A small network was shown many inputs. Here are its activations along a few directions, one row for each input.
In each table, some parts of the input vary, and every possible input appears once, in random order.
Descriptions start from the smaller parts, as in this example, which fits no table here: one of 6 places along a line, together with either a single point or one of 11 places along a line or (one of 2 separate values, together with one of 8 places around a ring).
Shared parts are said once, and a part with two or three values counts as separate values.
(in the rows, 128 means zero)

Other details of the inputs shift rows strongly along two fixed directions, in all tables alike. That doesn't count.

Rows:
r1: [102 101 144 155 161 107 137 116 105 133 184 179]
r2: [ 86 109 146 138 158 102 135 107 102 143 146 154]
r3: [194 128  80  93 116 164 141 158 149 125  58 119]
r4: [105 119 150 180 152 180 140 183 123 148  81 148]
r5: [159 150 135  96 119 153 144 146 163 135  71 100]
r6: [180 141 104 100  91 190 111 187 152 131  74  96]
r7: [ 82 109 117 100 134  80 123  67 106 106 178 169]
r8: [107 116 148 197 126 188 126 186 121 153  77 102]
r9: [ 64 115 154 135 159  95 139  85 107 121 193 193]
r10: [ 81 148 202 173 151 142 122 175 134 151 110 140]
r11: [117 106 147 163 141 123 133 124 118 134 188 146]
r12: [104 132 148 149 153 162 118 162 118 145  55 124]
r13: [ 93 191  74 180 161 125 114 152 175 173 161 147]
r14: [176 126  70  45  99 133  93 140 151  94 111 137]
r15: [146 134 107 103 141  72 148  82 115  99 163 167]
r16: [ 72  98 141 147 148 101  99 130  94 128 178 168]
r17: [126 113 112  93 112 109  98 114 132 102 205 145]
r18: [171 145  97  48 101 100 145  80 159 102 136 121]
r19: [104 109 147 207 149 103 144 127  87 134 180 132]
r20: [ 80  99 133 142 157 124 114 121  95 127 160 150]
r21: [138 119 145 204 142 163 137 162 108 151  95 102]
r22: [ 85  82 114 112 150  73 128  71  91 119 225 167]
r23: [155 127 103  99 132 177 117 164 141 120  74 123]
r24: [121 117 120 113 135  93 123  96 113 125 133 153]
r25: [134 111 119 157 141 149 140 159 112 148  80 126]
r26: [138 138 160 194 130 155 141 151 125 150  86  88]
r27: [172 135  73  79 114  78 133  86 119  94 114 133]
r28: [184 153 134 145 114 167 144 150 155 132  75  87]
r29: [162 104  73  72  96 120 117 101 135 109 156  99]
r30: [163 144  88  35 102 122 111 114 143 106 112 146]
r31: [122 134 158 192 164 146 143 153 103 156  56 132]
r32: [ 57 130 188 159 144  98 109 128 112 140 160 144]
r33: [139 144 121 107 115 157 109 168 126 143  42 121]
r34: [114 106 102  90 100 100 101  93 107 112 213 134]
r35: [ 91 132 175 177 157  95 147  95 102 140 154 135]
r36: [ 85 103 142 120 126  72 131  60 113 121 242 130]
r37: [208 133  56  74 110 116 138 121 138  90 105 129]
r38: [ 75 106 147 131 153 102 123 114  93 130 217 189]
r39: [169 145  91  52 119 153 115 130 154 104  67 125]
r40: [113 125 134 102 120  73 127  72 125 117 172 135]
r41: [134 158 146  93 111 141 124 145 148 131 102 122]
r42: [113 108 116 119 110 116  90 129 119 115 173 126]
r43: [113 104 138 173 149 134 127 151 104 149 110 143]
r44: [104 126 155 184 134  83 146  99 102 125 189 122]
r45: [115 115 120  82 147  88 139  77 122 116 182 170]
r46: [121 135 133  85 100 107 117  97 137 113 203 132]
r47: [122 113 149 202 138 167 142 175 113 163  94 104]
r48: [176 151 107  70  79 149  98 149 175 106 101  94]
r49: [140 151 173 209 140 150 159 173 132 146  98 105]
r50: [161 137  89  53  94  91 134  74 145 105 126 107]
r51: [158 159 115  74  85 150 109 152 151 129  51  88]
r52: [128 124 108  58 110  78 128  63 136 108 169 118]
r53: [189 137  81  50 108 119 124 107 154 104  91 139]
r54: [177 168 135 136 123 139 156 156 150 125  54 102]
r55: [175 148  85  70  96  75 136  78 136  90 125 105]
r56: [180 126  74  55  96 156 107 123 157  93 130 101]
r57: [160 126  81  70 113 103 131  93 129 114 102 132]
r58: [122 119 127 125 112  97 138  86 125 125 178 113]
r59: [200 124  67  69  92 140 134 117 155 105 127 105]
r60: [140 137 138 141 158 123 148 116 118 130 110 156]
r61: [102 108 163 183 173 160 148 174 113 161 114 150]
r62: [133 143 150 155 115 191 115 181 146 145  49  67]
r63: [109 114 139 158 129 156 133 143 128 129 151 134]
r64: [102 127 116  59 116  79 111  54 127  95 189 128]
r65: [127 149 142  91 128 140 126 122 151 116 113 117]
r66: [104 138 174 157 160  94 156  88 116 129 177 152]
r67: [ 67 104 153 162 151 119 115 140  83 148 167 164]
r68: [143 133 106 100  82 143 118 118 152 113 107  87]
r69: [136 148 166 146 134 143 143 150 148 144  85 122]
r70: [163 134  99  80 127 118 144 108 140 118 105 146]
r71: [123  99  70  70 108  99 114  78 117  93 168 149]
r72: [105 132 192 195 149 168 151 172 137 166 116 108]
r73: [ 86 130 178 159 145 142 129 128 131 133 172 125]
r74: [164 151 118 102  76 171 106 169 152 136  60  71]
r75: [ 91  96 156 192 144 117 126 126  98 146 182 137]
r76: [136 130  95  38 115  83  98  87 138  89 168 169]
r77: [ 82 146 195 185 149 162 150 163 136 154  89 133]
r78: [113 141 172 179 115 171 103 198 140 154  69  89]
r79: [114 188  37 148 134 118  98 140 175 162 135 120]
r80: [ 99 105 166 184 158 149 145 152 116 154 168 135]
r81: [193 133 105 135 118 168 137 150 142 124  91 100]
r82: [114 123 159 169 121 125 128 128 126 144 139 108]
r83: [102 121 172 163 137 106 139 105 128 135 200 142]
r84: [167 140 120 109 104 139 145 124 157 124 122 101]
r85: [127 113 134 184 158 141 138 146  97 145  98 135]
r86: [153 135 151 213 145 169 154 193 121 147  86 111]
r87: [126 119 136 202 157 134 146 169  93 144  87 132]
r88: [102 115 155 188 143 183 115 180 115 151  97  99]
r89: [ 50 123 177 163 143 101 136  98 109 136 168 146]
r90: [203 136  90 116 127 171 138 161 142 123  45 115]
r91: [ 66 116 156 138 151  89 102 117  99 130 163 172]
r92: [173 146  98  77  78 160 126 128 175 105  95  91]
Description of these inputs: one of 2 separate values, together with either a single point or (one of 5 places around a ring, together with one of 9 places along a line).
Q: Changing only the choice among 2 separate values turns r25 into r3. The same change can be made to r31. Which row results?
A: r60
Q: Changing only the choice among 2 separate values turns r36 into r72. The same change can be made to r68. Which row results?
A: r92
Q: Changing only the choice among 2 separate values turns r77 into r89. The same change can be made to r15. Which row results?
A: r27
Q: Change only the place on the ring of 5 in r2. List by row number the other rows that result.
A: r22, r29, r36, r52
Q: Change only the place on the ring of 5 in r32. List by row number the other rows that result.
A: r16, r42, r78, r91
Q: Change only the place on the line of 9 in r66. List by row number the other rows that result.
A: r5, r10, r18, r41, r54, r65, r69, r77
Q: Change only the choice among 2 separate values in r62. List by row number the other rows that result.
A: r73

Rows:
r93: [113 140 140 180 127 175 125 177 142 167  69  89]
r94: [155 159 121  43  97 119 113 117 156 106  68 119]
r95: [133 147 138  74 119  62 144  55 133  99 162 139]
r96: [126 122 147 159 156 115 156 121 113 128 158 162]
r97: [159 142  92 114 117 155 107 177 137 137  37 119]
r98: [159 130  82 107 121  89 133  97 123 114 136 135]
r99: [181 131  72  67  75 156 111 123 158 107  76  68]
r100: [144 110 138 140 142 114 149 117 106 122 139 143]
r101: [ 81  97 157 136 137 107 133  86 111 127 220 138]
r102: [111 131 128 160 163 146 138 145 127 150 106 145]
r103: [101 112 138 142 160 128 148 115 116 134 159 165]
r104: [113 140 148 168 139 111 136 119 131 135 182 127]
r105: [124 118 137 174 147 172 137 171 113 152  45 115]
r106: [125 128 157 181 123 137 135 144 117 137 122  97]
r107: [ 94 110 168 141 128 129 114 135 114 131 174 135]
r108: [197 118  69  53 101 156 128 126 147 108  62 106]
r109: [106 124 132 155 165  76 146  88 106 124 205 174]
r110: [ 92 125 163 142 132 133 118 139 129 131 179 146]
r111: [105 108 167 154 133  95 142  93 107 122 218 134]
r112: [ 94 147 178 137 146 132 146 123 133 147  85 128]
r113: [119 148 145 176 137 184 129 181 153 163  78  97]
r114: [ 95 121 153 147 137 140 138 121 135 137 176 132]
r115: [105 140 134 130 126 127 106 138 139 131 162 133]
r116: [108 114 142 155 144 136 117 156  99 135  98 144]
r117: [115 125 150 149 152 152 129 168 120 139 107 161]
r118: [153 117 109 127 127 105 137 107 108 111 124 129]
r119: [174 141  58  46 108 118 103 118 149  99 112 141]
r120: [151 119  76  39  75  96  90  82 136  82 172 111]
r121: [101 102 153 137 151 120 124 133  97 129 151 167]
r122: [172 138  65  63  79  80 116  71 148  94 177 102]
r123: [112 146 147 171 120 167 106 195 135 159  73 102]
r124: [145 136 100 143 133 164 131 167 135 152  38 111]
r125: [162 138 121 111 105 128 138 117 150 112 155 112]
Q: Changing only one part turns r100 into r108. The same change can be made to r111. Which row results?
A: r101
Q: What do these inputs look like to the network?
A: one of 3 separate values, together with either a single point or (one of 2 separate values, together with one of 5 places around a ring)
Q: Which other rows agree with r94 in the choice among 3 separate values? List them by row number.
A: r97, r107, r110, r115, r116, r117, r119, r120, r121, r123
Q: Change only the choice among 2 separate values in r109. List by row number the other rows that result.
A: r104
